A small network was shown many inputs. Here are its activations along a few directions, one row for each input.
In each table, some parts of the input vary, and every possible input appears once, in random order.
A made-up example of a description, with smaller parts first: ring(5) and (point or (values(2) and line(4)) or line(11)).
Shared parts are said once, and a part with two or three values counts as separate values.
In the rows, zero is written as 100.

Other details of the inputs shift rows strongly along two fixed directions, in all tables alike. That doesn't count.

A family of inputs:
row 1: 120,70,112,109,111,131,92,58,109,141,155,134,79,111
row 2: 84,105,100,98,88,65,113,134,64,63,49,71,110,74
row 3: 116,74,137,97,96,133,109,50,76,135,147,130,85,105
row 4: 105,106,59,115,143,119,93,145,131,99,104,102,98,137
row 5: 70,72,131,107,41,71,111,67,42,90,115,84,110,95
row 6: 87,94,100,109,99,139,83,57,120,142,156,114,104,129
row 7: 110,107,85,104,160,134,105,138,106,101,88,98,106,129
row 8: 108,121,74,103,145,128,79,123,143,113,86,103,111,112
row 9: 78,104,74,110,70,46,100,139,87,60,63,75,102,83
row 10: 127,107,89,99,123,104,97,125,126,108,90,122,83,110
row 11: 111,123,81,97,151,130,85,124,135,115,80,102,116,107
row 12: 76,128,79,94,66,50,88,128,106,73,54,78,110,69
row 13: 110,115,105,86,72,49,112,134,85,73,47,101,93,70
row 14: 89,61,111,123,96,125,92,54,82,123,159,104,100,123
row 15: 62,92,131,97,27,71,96,57,68,100,111,88,113,83
row 16: 124,110,74,101,117,101,95,131,133,105,96,123,79,111
row 17: 111,125,87,91,158,139,89,123,125,114,78,101,115,102
row 18: 91,61,117,119,101,129,98,50,73,126,155,103,105,120
row 19: 132,110,64,105,143,113,89,137,147,111,96,124,77,108
row 20: 131,106,98,92,140,117,103,119,107,109,85,120,86,89
row 21: 88,63,114,121,90,128,96,56,81,123,162,107,102,135
row 22: 87,87,135,85,45,70,134,36,85,59,128,72,93,72
row 23: 102,123,100,88,130,130,96,114,110,109,80,99,116,106
row 24: 67,94,137,91,34,77,101,55,61,103,105,87,118,81
row 25: 111,111,102,89,76,49,108,130,86,75,47,97,91,59
row 26: 101,130,104,73,78,53,135,117,113,29,64,63,97,78
Description of these inputs: values(2) and (point or (values(3) and line(4))).
Question: The inputs of row 2 and row 7 match in every part but the values(2) part. If row 17 is changed in the same way as row 2 into row 7, which row does it become?
Answer: row 23
Question: Start at row 2 and move only the line(4) part, one step at a time. The first step leads to row 18. Which rows follow, in order?
Answer: row 14, row 9

A family of inputs:
row 27: 85,78,130,95,52,80,116,43,70,89,130,92,93,75
row 28: 87,83,137,94,55,86,106,58,53,104,113,100,102,78
row 29: 121,110,87,97,156,129,96,126,117,110,84,111,98,104
row 30: 77,108,82,109,85,69,86,124,99,75,66,73,117,89
row 31: 94,107,102,97,74,71,109,122,80,79,71,95,102,92
row 32: 88,97,104,106,121,134,97,88,102,122,124,95,120,130
row 33: 102,120,99,90,96,70,112,146,96,70,48,88,105,90
row 34: 116,92,89,110,130,120,83,109,113,126,105,120,97,107
row 35: 80,79,116,104,43,72,106,62,75,93,131,98,89,89
row 36: 89,76,135,97,55,90,116,51,59,93,127,91,97,89
row 37: 93,107,82,108,133,135,91,112,112,119,113,98,119,135
row 38: 116,104,102,95,126,127,98,92,126,122,118,115,95,117
row 39: 86,76,145,94,45,92,103,40,52,113,125,105,102,75
row 40: 67,106,90,106,72,77,88,111,91,81,82,77,113,94
row 41: 127,124,78,92,152,115,107,136,143,86,85,99,95,107
row 42: 103,118,92,91,105,70,113,145,91,64,42,84,102,73
row 43: 67,86,102,113,65,72,93,92,66,95,99,76,120,92
row 44: 105,81,122,104,103,131,107,54,103,120,153,112,93,126
row 45: 84,68,129,109,38,77,93,43,62,119,129,108,96,77
row 46: 110,77,97,117,117,121,96,75,109,117,143,111,90,121
row 47: 111,92,85,111,129,127,97,110,114,112,120,111,89,127
row 48: 83,76,127,101,41,81,112,59,58,94,125,98,97,99
row 49: 78,132,78,95,87,68,94,145,106,63,44,71,120,94
row 50: 104,107,81,100,87,60,100,129,112,74,70,91,94,79
row 51: 102,110,104,91,91,77,113,125,96,73,68,87,100,98
row 52: 78,125,85,93,98,73,99,131,101,61,46,65,118,77
row 53: 108,93,91,109,127,129,87,106,106,128,117,122,93,119
row 54: 113,90,110,101,120,132,107,68,108,112,141,107,93,116
row 55: 118,107,88,102,139,131,92,119,115,122,102,121,99,125
row 56: 104,79,120,107,92,140,92,43,96,149,159,130,95,119
row 57: 112,97,113,97,119,131,93,88,108,129,114,121,101,113
row 58: 103,75,115,107,94,134,103,42,104,129,172,121,91,128
row 59: 120,101,98,95,131,132,104,87,130,112,126,110,93,110
row 60: 105,119,97,90,101,73,113,142,92,68,50,86,104,80
row 61: 117,111,70,103,136,118,94,129,142,104,104,112,88,115
row 62: 101,118,81,102,151,138,89,116,133,103,96,89,117,120
row 63: 112,86,92,110,116,115,89,85,116,126,127,115,91,109
row 64: 123,126,71,95,142,115,94,139,141,106,83,112,95,117
row 65: 105,108,78,102,97,57,103,153,99,63,49,83,97,86
row 66: 78,75,121,107,41,74,107,58,65,93,132,97,89,92
row 67: 101,112,103,88,94,78,101,119,87,85,57,95,102,67
row 68: 91,84,105,106,60,62,105,84,86,83,107,93,93,83
row 69: 120,104,76,109,147,113,86,139,119,113,83,114,98,111
row 70: 58,82,136,102,40,91,99,39,66,100,129,81,119,99
row 71: 101,123,102,86,92,66,104,144,91,76,41,92,105,83
row 72: 85,93,106,99,55,70,98,86,83,98,105,100,90,82
row 73: 98,111,108,89,80,74,103,104,87,88,66,94,100,63
row 74: 94,100,105,98,68,77,110,93,87,82,100,95,96,99
row 75: 119,104,89,100,146,126,106,104,124,99,108,103,92,110
row 76: 114,107,75,109,142,118,96,144,120,104,90,111,93,119
row 77: 110,83,120,99,107,137,100,46,103,134,154,116,93,108
row 78: 98,112,106,86,74,70,111,106,106,77,80,91,98,85
row 79: 108,81,128,101,100,141,96,40,94,143,153,122,96,104
row 80: 95,101,111,89,75,74,107,86,86,88,87,92,96,69
row 81: 118,106,85,99,127,128,99,101,135,113,121,116,93,123
row 82: 84,91,111,100,55,74,93,93,70,102,93,105,96,79
row 83: 104,128,92,85,91,59,114,142,116,58,52,84,99,85
row 84: 97,114,100,91,74,71,98,123,86,89,61,102,104,83
row 85: 94,119,61,111,148,120,86,153,123,104,82,91,114,125
row 86: 99,115,112,88,75,74,102,109,94,92,68,99,102,80
row 87: 118,96,95,97,137,136,103,82,129,114,129,111,91,107
row 88: 75,108,97,97,92,82,105,111,78,80,72,70,121,83
row 89: 97,110,89,103,141,134,97,110,110,111,104,89,119,119
row 90: 123,107,83,98,156,128,106,126,123,96,90,100,94,112
row 91: 113,104,84,107,128,126,85,111,124,128,110,122,91,112
row 92: 115,80,92,118,136,131,93,100,110,124,126,117,95,123
Question: Describe the family of inputs behind these rows.
Answer: line(6) and (values(2) or ring(9))
Question: The inputs of row 62 and row 40 match in every part but the line(6) part. If row 36 is changed in the same way as row 62 into row 40, which row does it become?
Answer: row 47
Question: The inputs of row 33 and row 92 match in every part but the line(6) part. If row 32 is changed in the same way as row 33 into row 92, which row does it become?
Answer: row 43
Question: Change only the ring(9) part in row 38. List by row number the other rows that result.
Answer: row 33, row 44, row 51, row 57, row 71, row 78, row 83, row 86
Question: Change only the values(2) part in row 88. List by row number the other rows that result.
Answer: row 52
Question: Change only the ring(9) part in row 74. List by row number the other rows that result.
Answer: row 31, row 48, row 55, row 56, row 58, row 64, row 81, row 84

A family of inputs:
row 93: 91,51,119,119,73,82,100,58,55,115,134,110,98,95
row 94: 103,141,88,84,140,100,85,153,149,80,44,89,123,113
row 95: 62,94,121,92,63,110,87,36,82,111,133,96,111,80
row 96: 92,73,145,103,73,104,116,48,51,94,124,88,105,114
row 97: 79,104,81,107,62,44,96,114,106,61,58,66,117,76
row 98: 140,64,135,94,63,70,117,39,104,106,143,134,52,66
row 99: 81,118,111,92,64,73,92,103,64,97,63,96,106,52
row 100: 99,109,86,99,143,150,100,84,116,112,140,90,111,112
row 101: 111,106,112,96,135,137,91,86,125,142,113,108,115,132
row 102: 162,140,82,63,145,95,123,142,149,77,57,121,57,57
row 103: 159,102,99,85,120,124,117,91,147,118,143,156,43,108
row 104: 112,104,108,101,141,143,105,89,126,111,134,92,122,140
row 105: 106,71,87,127,154,134,99,101,128,109,139,96,96,132
row 106: 69,113,101,92,78,65,125,120,71,51,64,59,105,63
row 107: 81,98,97,99,55,54,113,121,55,82,80,104,93,90
row 108: 109,119,64,105,129,101,102,157,105,74,77,95,83,126
row 109: 110,130,67,93,157,111,107,155,104,68,50,81,96,94
row 110: 108,124,92,93,148,100,117,164,126,62,54,71,112,118
row 111: 94,69,144,97,72,98,116,52,48,113,123,109,112,107
row 112: 111,115,67,107,137,85,76,146,139,109,66,92,103,102
row 113: 110,94,92,101,157,150,104,94,93,131,121,123,100,109
row 114: 66,85,103,106,38,99,102,50,87,106,142,95,104,113
row 115: 90,108,81,106,118,138,76,95,138,125,137,119,97,139
row 116: 86,68,118,108,47,106,94,72,57,129,138,124,90,105
row 117: 68,72,115,113,54,99,116,65,68,95,152,91,91,117
row 118: 93,109,82,99,138,155,96,73,129,119,127,97,113,112
row 119: 85,70,106,118,70,87,96,57,87,98,147,82,111,102
row 120: 101,111,91,95,144,149,85,85,119,145,121,108,102,107
row 121: 100,88,84,117,132,127,67,84,143,124,130,110,106,122
row 122: 94,92,90,113,81,44,103,128,71,52,57,70,95,81
row 123: 121,106,118,107,138,145,86,94,115,144,108,126,113,126
row 124: 102,131,57,102,123,101,102,156,133,77,90,88,105,125
row 125: 98,85,99,108,61,48,89,134,69,81,51,92,103,62
row 126: 171,128,109,66,133,92,127,129,151,80,61,126,70,85
row 127: 99,97,129,88,65,72,104,117,64,89,53,96,115,80
row 128: 79,120,109,86,57,59,113,105,97,60,49,64,130,86
row 129: 86,107,106,84,70,73,100,127,59,83,48,91,104,49
row 130: 71,86,113,101,43,91,92,58,77,131,140,107,95,109
row 131: 107,104,89,116,118,136,82,107,114,145,126,137,91,129
row 132: 94,96,103,116,61,50,82,113,79,96,64,98,104,67
Question: The inputs of row 108 and row 122 match in every part but one. If row 116 is changed in the same way as row 108 into row 122, which row does it become?
Answer: row 125
Question: Describe the family of inputs behind these rows.
Answer: values(4) and (point or ring(9))
Question: Which other rows agree with row 110 in the values(4) part? List them by row number.
Answer: row 94, row 96, row 101, row 104, row 111, row 123, row 126, row 127, row 128
Question: Which other rows agree with row 95 in the values(4) part? List them by row number.
Answer: row 99, row 100, row 102, row 106, row 109, row 113, row 118, row 120, row 129
